Each row below holds a small network's activations on one input, seen along a few directions.
Each table varies a few parts of the input and shows all the possible inputs, shuffled.
A made-up example of a description, with smaller parts first: one of 4 places along a line, together with either a single point or one of 11 places around a ring or (one of 3 separate values, together with one of 5 places around a ring).
Shared parts are said once, and a part with two or three values counts as separate values.
In the rows, 128 means zero.

Other details of the inputs shift rows strongly along two fixed directions, in all tables alike. That doesn't count.

Table:
row 1: [ 58  29 173 142  98 101 152 162  72 102 212 155 155 106]
row 2: [192 216  90 104 159 159 113  88 179 158  54 122  96 136]
row 3: [ 62  61 187 119  92 105 156 165  61 114 233 142 165 121]
row 4: [200 192  83 119 139 110  81 102 178 167  45 156 123 130]
row 5: [ 51  43 204 146 125 144 182 140  71  94 212 115 150 115]
row 6: [128 120  77 144 124 135 148 191 133  84 119  14 125 186]
row 7: [ 89 146  83 169 102 145 132 167 118  79 112  41 107 172]
row 8: [ 89 146  81 164  94 148 130 159 119  79 110  39 112 185]
row 9: [154 104 194  82 177 104 126  87 126 174 148 236 152  64]
row 10: [ 59  54 186 132  98 102 151 168  64 112 230 140 163 112]
row 11: [ 97 123  53 172  74 100 105 184 122  83 109  83 115 163]
row 12: [202 179  73 123 137 109  82 103 181 156  43 168 115 123]
row 13: [ 94 148  88 161  95 145 132 163 114  72 108  43 116 191]
row 14: [ 92 142  64 160  73 103 102 188 112  96 116  68 124 168]
row 15: [188  89 190  47 195 100 146 116 132 196 171 202 173  76]
row 16: [195 185  72 117 134 112  83 104 185 171  55 154 102 117]
row 17: [102 134  68 171  64 103 107 179 127  95 122  68 125 170]
row 18: [152 124 193  60 166 115 132  90 117 191 163 229 156  72]
row 19: [198 197  84 104 132 116  75 100 175 171  48 155 128 139]
row 20: [ 88 136  75 177 107 138 135 165 122  71 109  48  95 168]
row 21: [ 91 129  78 177  96 142 133 159 129  74 111  44  95 167]
row 22: [ 56  35 196 153 136 137 179 142  67  74 200 134 149 117]
row 23: [199 206  98 114 152 161 110  79 190 161  62 121 100 138]
row 24: [200 206  82  97 132 114  81 104 170 169  52 155 124 136]
row 25: [153 116 195  66 167 116 126  83 121 192 159 230 161  73]
row 26: [ 92 131  82 181 107 136 130 162 121  64 102  50 104 176]
row 27: [ 57  46 187 124  90 109 148 161  59 117 220 139 169 123]
row 28: [150 106 186  81 178 106 131  89 125 181 159 235 145  57]
row 29: [149 115 209  91 201 152 160  66 130 171 151 203 139  67]
row 30: [ 52  58 202 125 118 150 182 142  63  97 219 113 149 124]
row 31: [159 101 202 101 192 151 160  66 144 161 156 213 126  63]
row 32: [ 95 137  85 182  92 144 135 161 133  78 118  40 106 177]
row 33: [195 204  98 121 166 154 105  87 180 151  42 125 104 133]
row 34: [ 95 135  62 168  73 100 105 183 118  94 111  71 125 170]
row 35: [157 128 212  75 184 158 162  69 132 175 165 197 135  79]
row 36: [152 110 215  78 185 163 155  59 129 177 159 197 144  78]
row 37: [194 189  81 128 167 153 113  86 192 146  43 140  88 121]
row 38: [196 197  90 127 163 151 113  85 197 151  58 128  83 122]
row 39: [199 199  82 110 139 112  76 106 173 169  49 155 123 127]
row 40: [ 97 145  86 174  92 146 132 167 126  79 123  35 105 175]
row 41: [ 57  54 186 115  89 107 154 164  57 115 223 141 166 120]
row 42: [161 116 198  71 157 119 127  84 130 195 168 225 156  75]
row 43: [197 204  99 114 162 159 104  77 181 153  43 127 109 144]
row 44: [ 99 127  66 170  63 105 105 177 122  98 114  67 127 170]
row 45: [201 192  72 118 136 110  83 105 190 168  64 154 101 117]
row 46: [ 92 138  86 171  90 149 131 165 122  81 114  34 106 174]
row 47: [ 95 134  86 183 100 141 131 158 120  68 100  44 118 181]
row 48: [159  96 187  91 164 111 132  88 139 178 162 239 143  60]
row 49: [ 56  48 183 128  97 105 148 165  60 113 221 139 164 111]
row 50: [ 53  31 191 151 126 142 180 141  76  83 208 128 139 110]
Description of these inputs: one of 2 separate values, together with either a single point or (one of 4 places along a line, together with one of 6 places along a line).
The inputs of row 21 and row 16 match in every part but the choice among 2 separate values. If row 20 is changed in the same way as row 21 into row 16, which row does it become? -> row 28
The inputs of row 32 and row 17 match in every part but the choice among 2 separate values. If row 40 is changed in the same way as row 32 into row 17, which row does it become? -> row 10
Which other rows does row 24 become when the choice among 2 separate values takes its other values? List them by row number. -> row 13
Which other rows does row 49 become when the place on the line of 6 takes its other values? List them by row number. -> row 1, row 16, row 27, row 41, row 44

Table:
row 51: [124 166  68 127  74 110 110 195 133 106 129  51 114 185]
row 52: [ 45  91 170 146 119 154 181 168  56  61 197  78 146 170]
row 53: [192 220 118 118 166 164 108  83 178 154  47  98 115 142]
row 54: [123 108 146  99 142 119 144 129 137 167 179 170 117  67]
row 55: [125 129 172  92 146 104 123 114  94 138 138 200 160 120]
row 56: [189 209  92 135 160 168 124  82 194 133  56 135  70 123]
row 57: [132 121 157  68 149 118 139 132 109 178 176 153 149  95]
row 58: [129 101 173  92 123 116 110  90 104 145 131 189 177 122]
row 59: [ 63  51 156 124  55 122 153 185  69 107 222  75 164 162]
row 60: [117 132 180  89 190 169 152 100 102 139 148 143 142 104]
row 61: [140 112 148 106 136 116 147 119 141 156 192 181 117  85]
row 62: [ 36  62 142 173  80  92 143 172  60  56 187 133 132 137]
row 63: [176  61 167  94 211 101 167 150 128 132 122 149 174 109]
row 64: [ 94 151  81 201 103 151 130 135 151  73 105  39  97 166]
row 65: [138 106 165 123 127 115 139 118 143 171 182 160 125  77]
row 66: [135 111 196  96 154 172 161  77 115 149 140 145 146 133]
row 67: [171 200  84 128 170 167 116  84 188 139  48 119  68 107]
row 68: [120 120  60 168  39 127 114 173 152 107 129  56  99 163]
row 69: [111 129 162  92 152 105 127 119  84 150 127 188 165 100]
row 70: [101 159  81 172  74 101  82 171 105  90  86  68 147 186]
row 71: [169 190  63 129 145 118  69  99 168 152  39 174  91 106]
row 72: [192 172  76 142 111 131  72  81 183 156  38 177 110 128]
row 73: [121 155  75 153  71 111 111 186 126 123 135  35 134 181]
row 74: [166  39 150 125 212 102 151 136 146 120 136 163 137  86]
row 75: [ 92 140  66 209  70 104  94 164 127  89  94  90 118 167]
row 76: [129  93 181 131 148 174 160  67 136 139 147 159 114 107]
What do these inputs look like to the network? -> one of 2 separate values, together with either a single point or (one of 3 separate values, together with one of 4 places along a line)
Which other rows agree with row 74 in the choice among 2 separate values? List them by row number. -> row 54, row 56, row 61, row 62, row 64, row 65, row 67, row 68, row 71, row 72, row 75, row 76
Which other rows does row 53 become when the place on the line of 4 takes its other values? List them by row number. -> row 52, row 60, row 66
Which other rows does row 74 become when the choice among 2 separate values takes its other values? List them by row number. -> row 63

Table:
row 77: [109  69 165 124 169 122 158 130 123 121 174 164 129  87]
row 78: [ 89 103  91 167  88 104 118 168 101  91 113 110 148 166]
row 79: [204 157 126  75 176 116 119 110 171 197 108 186 133  88]
row 80: [ 69 141 109 162  79 134 117 143  97  94 123  87 129 162]
row 81: [112  74 176 135 148 129 155 110 128 133 189 150 119  85]
row 82: [104 135 101 130  76 135 138 162 111 105 154  67 123 170]
row 83: [180 173 151 104 190 169 135  60 155 170  91 168 114  89]
row 84: [102  88 178 131 109 110 136 118 110 147 184 183 136  85]
row 85: [111  85 192 131 171 147 157 116 107 109 162 151 151 112]
row 86: [ 99 130 117 135 107 116 129 173 107  93 136  62 147 181]
row 87: [168 190  71 142 127 159 116 102 187 128  63  97  74 155]
row 88: [171 178 141  94 143 148 102  67 156 181  97 202 111  93]
row 89: [171 186  48 142 114  98  79 129 165 134  55 133  93 140]
row 90: [ 84 131 112 165  91 117 114 159  92  78 120  97 142 167]
row 91: [183 160  61 141 149 130 109 122 178 118  32  98 103 144]
row 92: [ 91 140 117 130  96 135 131 160 100 108 139  53 132 170]
row 93: [127  89 174 104 123 124 143 135 123 159 196 145 147  92]
row 94: [128  73 173  91 149 110 149 139  94 138 171 151 173 118]
What do these inputs look like to the network? -> one of 3 separate values, together with one of 6 places around a ring
The inputs of row 89 and row 77 match in every part but the choice among 3 separate values. If row 78 is changed in the same way as row 89 into row 77, which row does it become? -> row 91
Which other rows does row 86 become when the choice among 3 separate values takes its other values? List them by row number. -> row 85, row 90
Start at row 93 and move only the place on the ring of 6, one step at a time. The first step leads to row 82. Which rows follow, in order? -> row 92, row 86, row 94, row 79
